Here are a small network's activations along a few directions, averaged over the inputs that share one value of a field.
Values that are neighbours, or in one group, have similar rows; names and order tell nothing.
In the rows, 500 means zero.
Strong random noise was added to every row along 7 fixed directions; ignore it. To show where, here is one row again and again, with new noise each time:
[652 800 514 328 476 899 709 551 637 385 883 858 530 828 730 475 290 511 655 681]
[757 119 561 608 224 231 310 401 467 343 365 266 410 610 777 511 679 567 504 547]
[347 330 432 570 653 574 529 668 558 584 410 616 628 666 551 332 379 448 706 369]
[555 863 518 527 476 559 422 382 389 485 616 398 260 316 480 695 696 286 235 492]
[527 467 612 396 240 308 596 463 527 648 565 951 386 527 308 196 243 529 423 382]
[673 421 441 667 504 285 783 444 230 701 561 478 549 402 616 540 452 255 474 624]
[610 679 536 526 451 648 422 461 505 378 607 414 383 586 711 569 664 382 468 549]
[483 775 514 431 453 627 439 445 617 388 681 576 389 620 589 660 501 495 497 610]
[47 459 288 551 766 287 686 570 644 722 525 725 746 636 380 755 73 558 821 688]


H, 10 values:
h1: [767 283 408 359 549 871 427 685 494 271 503 535 562 671 667 580 413 670 553 443]
h2: [529 649 687 472 282 284 563 314 477 587 501 527 429 255 370 269 597 469 337 451]
h6: [301 348 601 553 473 435 165 484 481 537 200 280 388 334 292 357 824 523 345 192]
h8: [423 458 337 444 497 60 501 262 515 498 593 284 655 328 336 986 299 717 497 922]
h5: [642 503 633 524 289 313 638 352 489 532 642 565 493 681 652 561 474 557 524 771]
h7: [322 602 516 658 580 362 292 365 450 585 311 74 476 290 439 532 832 349 437 529]
h10: [738 437 675 354 292 555 434 460 587 367 479 521 475 419 403 131 492 633 382 318]
h9: [631 408 443 470 540 521 760 595 433 473 579 574 601 496 550 677 349 638 582 741]
h3: [275 361 343 760 877 498 911 797 391 757 391 524 853 618 713 248 392 145 913 501]
h4: [359 844 520 459 583 517 624 417 545 495 623 470 504 478 422 722 561 564 498 715]
H is arranged as a 2 by 5 grid.
What is the length, in steps, of the shortest route from h5 to h10?
> 4
List every value one step from h4, in the order listed.
> h2, h6, h9
A value of H combines one of 2 hidden first parts with one of 5 second parts; all combinations occur once.
Changing only the second part turns h10 into h2. h8 has the same second part as h10; what does that change turn h8 into?
> h7
Changing only the second part turns h1 into h6. h3 has the same second part as h1; what does that change turn h3 into?
> h4

V, 10 values:
v10: [353 752 474 464 686 904 332 625 610 385 486 481 403 532 497 504 647 442 479 337]
v3: [499 437 499 568 441 334 474 422 483 500 492 417 504 570 579 573 541 460 540 594]
v5: [442 483 530 607 424 318 403 466 475 502 412 391 401 468 537 511 631 407 472 497]
v4: [508 455 563 429 398 466 437 488 562 485 488 586 465 525 431 336 460 584 460 439]
v2: [518 344 481 518 450 301 636 478 430 625 465 553 594 447 459 457 393 570 521 542]
v8: [418 694 517 461 598 626 603 516 555 554 563 599 568 492 451 442 431 467 539 502]
v1: [577 582 463 417 547 695 492 524 462 442 591 513 468 477 473 574 512 514 421 497]
v9: [595 352 534 575 437 359 592 461 420 534 460 422 532 507 583 503 543 476 541 575]
v6: [430 602 558 545 466 438 421 456 583 491 503 387 505 499 547 458 591 459 551 530]
v7: [503 399 546 523 412 349 539 499 470 582 467 647 476 509 461 382 390 450 495 443]
A value of V combines one of 2 hidden first parts with one of 5 second parts; all combinations occur once.
Changing only the second part turns v6 into v3. v8 has the same second part as v6; what does that change turn v8 into?
> v10
Changing only the second part turns v9 into v5. v1 has the same second part as v9; what does that change turn v1 into?
> v7

P, 13 values:
p10: [544 156 465 574 637 621 624 740 436 535 294 490 639 442 516 177 530 541 604 302]
p8: [539 530 547 646 534 392 615 543 298 574 490 371 422 378 610 517 604 232 449 531]
p6: [567 226 425 399 425 418 384 492 375 452 391 379 461 239 309 693 530 764 321 480]
p7: [551 413 439 471 562 557 653 504 505 470 408 577 516 478 475 497 451 619 511 441]
p11: [336 614 526 528 527 621 360 554 516 569 504 626 421 625 503 337 575 317 514 340]
p2: [467 402 255 703 735 282 868 594 263 729 446 547 657 318 457 729 254 335 496 516]
p3: [609 609 437 456 649 690 517 574 510 387 600 406 579 409 518 597 457 439 446 512]
p12: [636 546 506 511 489 540 474 454 426 541 590 424 539 425 521 474 523 368 438 495]
p13: [402 722 520 461 584 640 607 459 439 676 625 555 491 491 415 542 530 433 453 594]
p4: [469 624 427 363 605 749 265 501 699 275 547 464 449 562 411 632 451 679 471 356]
p5: [328 782 326 595 869 581 828 461 302 790 568 515 585 328 347 741 508 242 448 534]
p9: [530 404 505 365 355 418 480 511 488 475 590 745 488 560 353 676 243 664 504 630]
p1: [676 722 616 473 333 501 337 304 586 361 587 277 416 506 656 478 691 515 427 613]
P is arranged as 3 separate groups.
Which other values are in the same group as p12? Give them in the order they are listed.
> p3, p4, p1
Which other values are in the same group as p11? Give them in the order they are listed.
> p8, p2, p9

U, 9 values:
u4: [550 554 428 559 503 324 500 364 419 509 589 388 473 471 523 870 455 437 436 704]
u9: [563 666 454 514 570 558 635 487 501 496 581 536 515 450 524 492 437 434 474 492]
u6: [374 577 508 407 500 495 518 475 555 505 480 593 450 447 314 598 469 644 447 500]
u2: [540 485 547 510 389 462 516 490 491 501 559 627 462 621 600 389 482 392 557 530]
u3: [686 367 460 491 516 700 263 508 515 307 456 181 550 529 695 535 723 598 501 460]
u8: [514 525 526 513 492 560 527 528 434 491 455 496 436 453 526 511 604 473 453 479]
u5: [399 528 560 542 550 406 499 544 482 592 468 469 532 366 379 384 458 373 490 451]
u7: [408 638 427 505 546 568 389 521 521 419 546 397 411 499 537 778 586 533 465 569]
u1: [390 776 532 328 490 622 459 390 698 428 634 605 458 558 381 622 450 675 480 598]
U is arranged as a line.
What is the length, in steps, of the shortest route from u8 to u5?
> 4
List every value one step from u4, in the order listed.
> u2
List every value one step from u1, in the order listed.
> u6, u3
